These are the activations of a small neural network, seen along a few directions. Each row is one input.
In each table, some parts of the input vary, and every possible input appears once, in random order.
Descriptions start from the smaller parts, as in this example, which fits no table here: one of 2 separate values, together with either a single point or one of 11 places along a line or (one of 6 places along a line, together with one of 8 places around a ring).
Shared parts are said once, and a part with two or three values counts as separate values.
In the rows, 128 means zero.

Other details of the inputs vary at random and push rows far along three fixed directions, the same in every table; ignore that.

Rows:
x1: [137  75 106 209 162 124 141 119 126 191  98 154 133 140]
x2: [155 110 171  72 120 129 190 193 172 139 187  52  29 105]
x3: [152 132 141 144 116 127 149 164 138 126 115  88 135  78]
x4: [174 128 175  77 110 131 203 178 181 128 211  47  61 141]
x5: [200  95 130 209 135 122 227 189 183 194 134  61 134  90]
x6: [165 114 173  84 120 134 190 196 170 145 180  48  33 109]
x7: [195 136 111 225 102 117 177 149 140 123 111 101 192  91]
x8: [118 111  87 205 163 104 149 112 125 203  93 150 132 155]
x9: [105 105 141  89 134 142 107 101 117 135 154 164 100 184]
x10: [138  99  81 231 157 121 125  84 112 167 101 184 184 169]
x11: [117 201 111 144  74 119  95 135 109  93  46 116 233  39]
x12: [101 202 145  52  85 137  75 122 105  22 127 123 164  94]
x13: [ 53 146 124  48 151 140  42  86 105  99 108 182 121 138]
x14: [166 151 140 118 101 134 146 153 149 114 153  86 140 121]
x15: [100  99 115 136 167 128  96 113 106 157 121 163  87 159]
x16: [134  81 104 196 166 113 156 130 138 177 117 142 111 138]
x17: [110 178 129  96 112 129  96 139 127  69 102 106 155  68]
x18: [ 48 147 123  62 128 126  54  89  79 123  98 184 101 143]
x19: [ 91 152  90 159 111 113  84  74  78 116  83 193 181 145]
x20: [ 81 120 123 101 161 119 117 108 123 186 131 149  78 176]
x21: [ 77 124 144  45 160 146  76 116 119 139 148 144  62 168]
x22: [196 109 134 188 124 123 195 186 159 169 127  66 124  84]
x23: [116 125 109 155 137 136  98  88 113 133 114 170 175 159]
x24: [174 150  97 228 101 120 136 122 113 104  80 131 232  83]
x25: [130 104 119 159 139 124 134 104 112 135 135 154 124 165]
x26: [121 125 120 141 136 135 109  99 120 134 127 158 156 161]
x27: [133 196 112 143  63 117 108 115 103  84  72 132 240  76]
x28: [141 150 173  50 113 137 151 183 152 100 177  53  32  96]
x29: [ 68 106 150  36 149 138  87 117 123 129 149 151  59 160]
x30: [115 172 142  84 118 143  98 142 132  92 109 104 143  88]
x31: [189 114 139 173 137 121 217 191 189 174 148  48 115  97]
x32: [148  76  89 227 166 111 166  98 136 185 130 166 153 178]
x33: [135 163 128 128  97 124 113 146 126  81  85 109 182  42]
x34: [ 88 183 156  43  95 145  67 138 116  58 107 118 147  68]
x35: [125  83 122 141 157 126 127 104 112 162 162 165  78 200]
x36: [116 177 137  96 106 136  86 140 109  70 100 110 140  68]
x37: [100 196 157  34  84 151  70 146 115  45 102  97 153  53]
x38: [215 106 124 206 120 114 234 171 187 171 161  63 152 116]
x39: [145 174 118 153  74 134  94 119 101  61  80 135 229  69]
x40: [ 90 137 108 141 139 109 106 106 101 151  96 156 118 133]
x41: [184 148 141 141 104 124 190 168 161 110 164  67 129 105]
x42: [ 67 137 135  54 119 151  40  73  86  89 126 192 132 169]
x43: [111 165 139  98 112 134 102 145 119  79 113 110 126  76]
x44: [175 162 116 188  72 105 171 144 127 124  95 102 200  84]
x45: [135 154 120 123  90 128 106 115 120  81 106 139 203  93]
x46: [168 158 144 130  81 129 157 159 145  90 130  87 181  83]
x47: [129 161 132  95  95 123 109 121 114  60 131 127 149 100]
x48: [ 68 126 141  54 127 147  57  77  92  98 136 187 119 179]
x49: [190 148 142 141 103 125 196 174 161 112 164  56 126 107]
x50: [206 125 130 185 112 123 211 166 174 150 146  65 156 118]
x51: [108  87 127 135 143 130 118  94 110 146 144 179 111 180]
x52: [108  83 134 108 140 126 127 104 118 143 163 166  87 183]
x53: [114 115 108 156 126 131  80  86  87 123 102 192 172 151]
x54: [197 127 131 187 133 121 204 189 176 161 136  47 116  89]
x55: [140  67  86 230 181 107 156 113 133 198 102 165 131 144]
x56: [161 161 174  39  99 135 153 173 150  89 206  55  54 130]
x57: [142  60  99 229 174 120 167 120 132 210 104 155 134 142]
x58: [111  86 127 126 177 137 130 120 141 190 146 137  72 177]
x59: [101  91 120 128 183 129 125 119 129 173 141 150  66 177]
x60: [125  81 131 139 156 119 151 111 125 156 170 155  73 195]
x61: [156 145 153  99 113 130 158 152 149 107 177  86  91 136]
x62: [ 89  95 127 101 174 130 116 112 136 165 143 150  81 167]
x63: [123 109 104 154 148 118 126  94 123 135 134 167 140 164]
x64: [130  81 109 193 175 121 149 121 125 183 114 147 105 152]
x65: [ 81 130 100 165 147 126  69  93  92 112  69 186 172 114]
x66: [ 98 107 157  54 132 139 109 107 106 115 170 153  64 185]
x67: [ 95 210 139  60  98 142  56 134 107  36  91 110 161  59]
x68: [ 98 114 136  87 148 138 109  95 121 132 158 164 102 189]
x69: [120  96 119 146 157 135 116 122 123 176 113 151 123 144]
x70: [151  84 102 201 145 125 138 106 122 182 116 169 168 172]
x71: [136 112  84 216 142 107 155  91 122 198 103 167 181 174]
x72: [135 212 106 149  71 110 111 121 105  72  81 119 228  75]
x73: [103  86 145  83 163 141 125 127 136 172 151 140  52 174]
x74: [150 136 178  32  88 135 165 171 163  97 204  67  63 127]
x75: [155 161  99 206  93 121 123 120 109  79  76 135 238  75]
x76: [ 83  98 138  56 157 135 100 115 128 146 149 157  64 158]
x77: [168 137 178  48  95 124 191 183 165  94 224  46  31 122]
x78: [ 87 196 145  50 105 148  61 128 113  55  98 111 159  73]
x79: [ 80 133 101 149 160 127  73  92 102 121  79 178 162 131]
x80: [167 153 117 191 119 127 160 164 158 131  90  84 197  61]
x81: [ 86 113 125  81 167 126 101 110 127 135 138 155  70 157]
x82: [125 192 154  47 103 141  96 166 133  67 138  74 102  75]
x83: [ 89 124 106 148 160 130  89 104 114 134  98 165 139 136]
x84: [ 99  91 142  83 162 143 116 123 128 169 147 145  60 170]
x85: [144  75 112 201 142 118 159 107 125 167 122 161 148 167]
x86: [121  77 138 117 149 134 148 111 136 171 173 157  82 196]
x87: [104  92 120 154 156 126 118 113 116 155 103 162 124 137]
x88: [175 138 103 223  93 123 142 126 120 112  76 134 235  83]
x89: [ 92 105 147  43 130 132 101 100 110 109 171 168  65 178]
x90: [179 125 165  69 113 126 203 175 184 130 213  53  59 139]
Description of these inputs: one of 2 separate values, together with one of 5 places around a ring, together with either a single point or one of 8 places along a line.
Q: The inputs of x34 and x46 match in every part but the choice among 2 separate values. If x87 is changed in the same way as x34 into x46, which row does it become?
A: x85
Q: The inputs of x37 and x48 match in every part but the choice among 2 separate values. If x84 is changed in the same way as x37 into x48, which row does it become?
A: x42
Q: The inputs of x64 and x25 match in every part but the choice among 2 separate values. If x6 is changed in the same way as x64 into x25, which row does it become?
A: x88
Q: Start at x43 and move only the place on the ring of 5, one step at a time. The first step leads to x57. Which rows follow, in order?
A: x5, x80, x83
Q: Which other rows agree with x23 in the choice among 2 separate values and the place on the ring of 5? List them by row number.
A: x4, x14, x26, x38, x50, x68, x71, x90
Q: Change only the choice among 2 separate values in x15. List by row number the other rows that result.
A: x35
Q: Change only the place on the line of 8 in x21. List by row number the other rows that result.
A: x13, x30, x31, x58, x62, x78, x80

Rows:
x91: [155  79 123 195 154 114 179 154 140 187 122 121  96 113]
x92: [137 183 137 111  96 120 139 178 139 118 121  71 134  75]
x93: [ 86  91 128 117 188 136 105 115 120 154 130 156  70 155]
x94: [101 162 112 134  90 115 109  97 100 117  98 160 175 131]
x95: [126 182 118 119 116 127 114 145 129 118 101  98 155  86]
x96: [141 185 121 143 117 129  88 145 138  67  68  99 197  27]
x97: [ 83 126 108 126 164 125 106 110 115 172 119 153 110 162]
x98: [120  87 104 180 172 133 106  98 124 131 118 183 148 151]
x99: [118 172 112 118 113 128 129 118 138 119 129 125 159 136]
x100: [ 80 129 111 115 167 126 103  98 125 164 115 149 106 166]
x101: [101  60 158  73 162 173  89 134 161 185 114 145 129 134]
x102: [155  55 153 134 139 111 187 153 135 158 180 118  45 151]
x103: [114 193 108 108 106 129  99 106 121  90 102 131 193 115]
x104: [117 137 169  53 118 132 121 154 122 100 143 101  52  91]
x105: [109  75 123 125 126 114 117  82  92 145 148 193  99 199]
x106: [173 131 122 162 114 114 191 139 136 170 138  97 132 141]
x107: [163 122 142 123 120 116 194 146 154 181 176  84  68 167]
x108: [122 183 140  93  96 126 124 131 128 102 139 105 140 123]
x109: [148 143 101 150 121 131 114 106 123  99 128 151 193 134]
x110: [139  98 175  33 100 176 122 142 165 125 165 113 156 141]
x111: [131 165 136 110  83 115 140 124 117 117 126 109 141 117]
x112: [ 86  78 115 133 201 135 112 103 126 164 123 165  80 164]
x113: [101 141 129 128 129 130  90 125 105 103  91 141 140  81]
x114: [167 113 148 107  88 159 172 166 200 183 132  84 190 124]
x115: [162 147 127 139 106 116 170 142 146 152 145  82 129 139]
x116: [104 124  91 187 168 115 130 105 128 176  80 148 166 141]
x117: [132 119 107 172  91 113 114 101  86 116 113 174 187 126]
x118: [109  90 132 131 161 137  92 101 111 122 138 171 103 161]
x119: [176  80 135 190 146 129 184 156 155 145 153 108 108 131]
x120: [126 117  95 187 152 115 149 121 126 187  95 134 144 136]
x121: [105 101 132 120 146 137  86 110 102 103 125 175 112 146]
x122: [153  63 131 156 184 128 161 139 155 159 172 136  78 169]
x123: [122 112 131 150 116 128 109 111 100  93 106 159 149 102]
x124: [190  67 122 225 136 114 187 143 138 163 121 128 129 120]
x125: [125 173 144  64 104 136 142 143 135 111 164  90 103 135]
x126: [112 161 146  63 105 131 131 127 126 118 156 107  89 159]
x127: [ 92 101 128 114 165 149  79 103 104 105 136 178 112 157]
x128: [179 170 128 140  97 114 197 163 173 126 152  50 158  97]
x129: [ 86  85 134 114 146 115 112 120 107 152 127 160  65 133]
x130: [141 139 152  85 143 128 148 183 167 114 162  68  72  92]
x131: [ 97  83 120 138 172 128  98 110 113 161 112 169  79 151]
x132: [108  76 131 122 171 141 105 100 118 127 149 160  84 174]
x133: [126 167 106 135 128 119 122 135 142 128  96 106 160 100]
x134: [144 108  95 203 147 126 137  94 124 133 114 165 195 162]
x135: [126 137 138 141 135 125 125 160 137 114 110 103 128  83]
x136: [141 142 164  62  94 159 131 183 185 155 106  73 184  72]
x137: [143 135 161  55 129 151 125 156 142  71 171  90  74 115]
x138: [111 102 110 166 164 131 108 120 112 148  91 156 124 125]
x139: [ 81 120 120 103 117 105 104 125 106 161 121 156  87 147]
x140: [144 148 169  65  93 134 143 147 128  81 185 101  90 134]
x141: [ 89 201 108 108 113 117  60 117 115  86  75 130 198  78]
x142: [120 171 153  44 112 133 140 135 143 108 169  87  85 153]
x143: [135 157 155  88 132 139 132 168 153  87 129  69 101  71]
x144: [134 144 166  60 106 134 135 136 130  80 187 103  89 149]
x145: [104 176  99 142 128 116  96 118 127 122  83 125 188  94]
x146: [192 105 111 202 131 125 204 140 167 153 158 107 152 144]
x147: [ 98 131 140  84 156 143  90 135 124 112 128 123  82 118]
x148: [105 126 107 148 121 103 125 117 101 167  93 151 131 124]
x149: [178 152 116 181  70 125 143 129 106  89 107 124 215  81]
x150: [135 147 146  93 112 116 156 167 149 150 148  68  71 113]
x151: [151 119 120 177 143 111 189 161 158 194 134  88 109 133]
x152: [195 102 144 164 113 124 198 149 153 148 182  90 104 145]
x153: [176  97 133 196 148 118 196 178 163 171 125  84  99  95]
x154: [118 163 124 128 101 113 135 140 112 125  90 115 152  82]
x155: [131 146 140  93 121 133 119 128 137  90 171 131 128 148]
x156: [137  79 107 193 122 116 125 110  98 128  96 176 155 119]
x157: [139 111 117 174 128 136 104 116 112 106 103 156 157 110]
x158: [174 157 117 177  91 130 134 120 118  85 105 123 212  98]
x159: [ 95 117 137  97 149 139  96 117 107 119 111 154  83 123]
x160: [ 97 106 136 104 143 145  84 109 105  97 140 165 102 148]
x161: [ 98 121 144  81 149 148  89 112 120  74 139 146 107 141]
x162: [ 90 139 121  94 135 126 100 115 107 154 118 150  92 147]
x163: [126 137 107 137 143 118 134 106 136 159 137 139 140 172]
x164: [138 125 117 163 100 125 126 102  99 113 122 162 174 130]
x165: [138  83  97 216 154 130 107 103 103 136  90 179 171 137]
x166: [ 96 114 142  93 159 135 105 126 120 133 133 135  66 132]
x167: [ 95 127 134  73 166 136  82 124 130 115 132 138  80 129]
x168: [139 110 112 158 148 128 124  93 126 128 139 158 155 173]
x169: [117 132 106 146 143 133  63  99 110  73  83 176 193 113]
x170: [142 169 139 114  85 109 148 161 134 124 109  77 126  73]
x171: [135 142 154  78 105 140 134 140 119  90 177 115 104 147]
x172: [143 164 124 138 101 137 115 119 118  74 129 131 192 109]
x173: [134 115 141 127 123 136 115 126 118  96 131 140 116 117]
x174: [116 103 124 110 145 141 110  92 111 126 169 158 106 190]
x175: [151 110 121 153 147 116 179 126 153 196 162 110  95 187]
x176: [ 96 134 130  85  98 114 120  98  98 129 128 156 105 163]
x177: [ 98 125 124 116 130 122 131 108 120 160 148 152  97 189]
x178: [120 163 104 168 104 115 118 106 111 126  93 138 199 127]
x179: [147 144 104 202  91  99 164 122 111 150  87 137 203 108]
x180: [125 109 114 146 151 116 154 144 137 201 135 127  78 160]
x181: [120 160 107 166  98 115 122 102 107 126  93 145 196 125]
x182: [111 103 109 166 167 131 106 121 114 149  96 156 127 125]
x183: [130  91 194  16 114 190 107 162 169 109 160 102 124 109]
x184: [168 157 130 135 102 130 141 129 150  84 147 100 167 110]
x185: [ 81 126 131 101 165 142  97 119 137 113 123 154  91 125]
x186: [ 99 171 146  59 111 126 110 139 116 119 131 115  87 113]
x187: [120 158 128 103 117 143  74 121 121  46 118 133 168  85]
x188: [170 163 125 141 102 117 191 152 169 132 142  60 151 114]
x189: [138 154 132 108  89 136 110 117 100  78 136 139 159 120]
x190: [144 133 153 114 105 137 140 147 130  68 133 110 121  86]
x191: [167 111 114 212 143 102 191 159 158 210 119  86 122 130]
x192: [100 126 142  81 117 123  95 130 101 108 111 142  83  96]
x193: [ 83 110 102 114 178 120 103  93 126 181 122 169  93 183]
x194: [208 101 129 199 120 120 206 154 154 164 168  90 130 146]
x195: [145 146 119 158  91 130 127 114 107  92 121 147 189 111]
Q: The inputs of x96 and x133 match in every part but one. If x167 is changed in the same way as x96 into x133, which row does it become?
A: x193
Q: The inputs of x106 and x173 match in every part but one. If x94 is changed in the same way as x106 into x173, which row does it become?
A: x123
Q: Describe the family of inputs behind these rows.
A: one of 5 places around a ring, together with either a single point or (one of 2 separate values, together with one of 10 places along a line)
Q: Change only the place on the line of 10 in x177. List by row number the other rows that result.
A: x94, x99, x108, x125, x128, x178, x179, x181, x188
Q: Change only the choice among 2 separate values in x140. List by row number the other rows that result.
A: x152
Q: Change only the place on the ring of 5 in x137. List by row number the other rows that result.
A: x100, x142, x143, x168
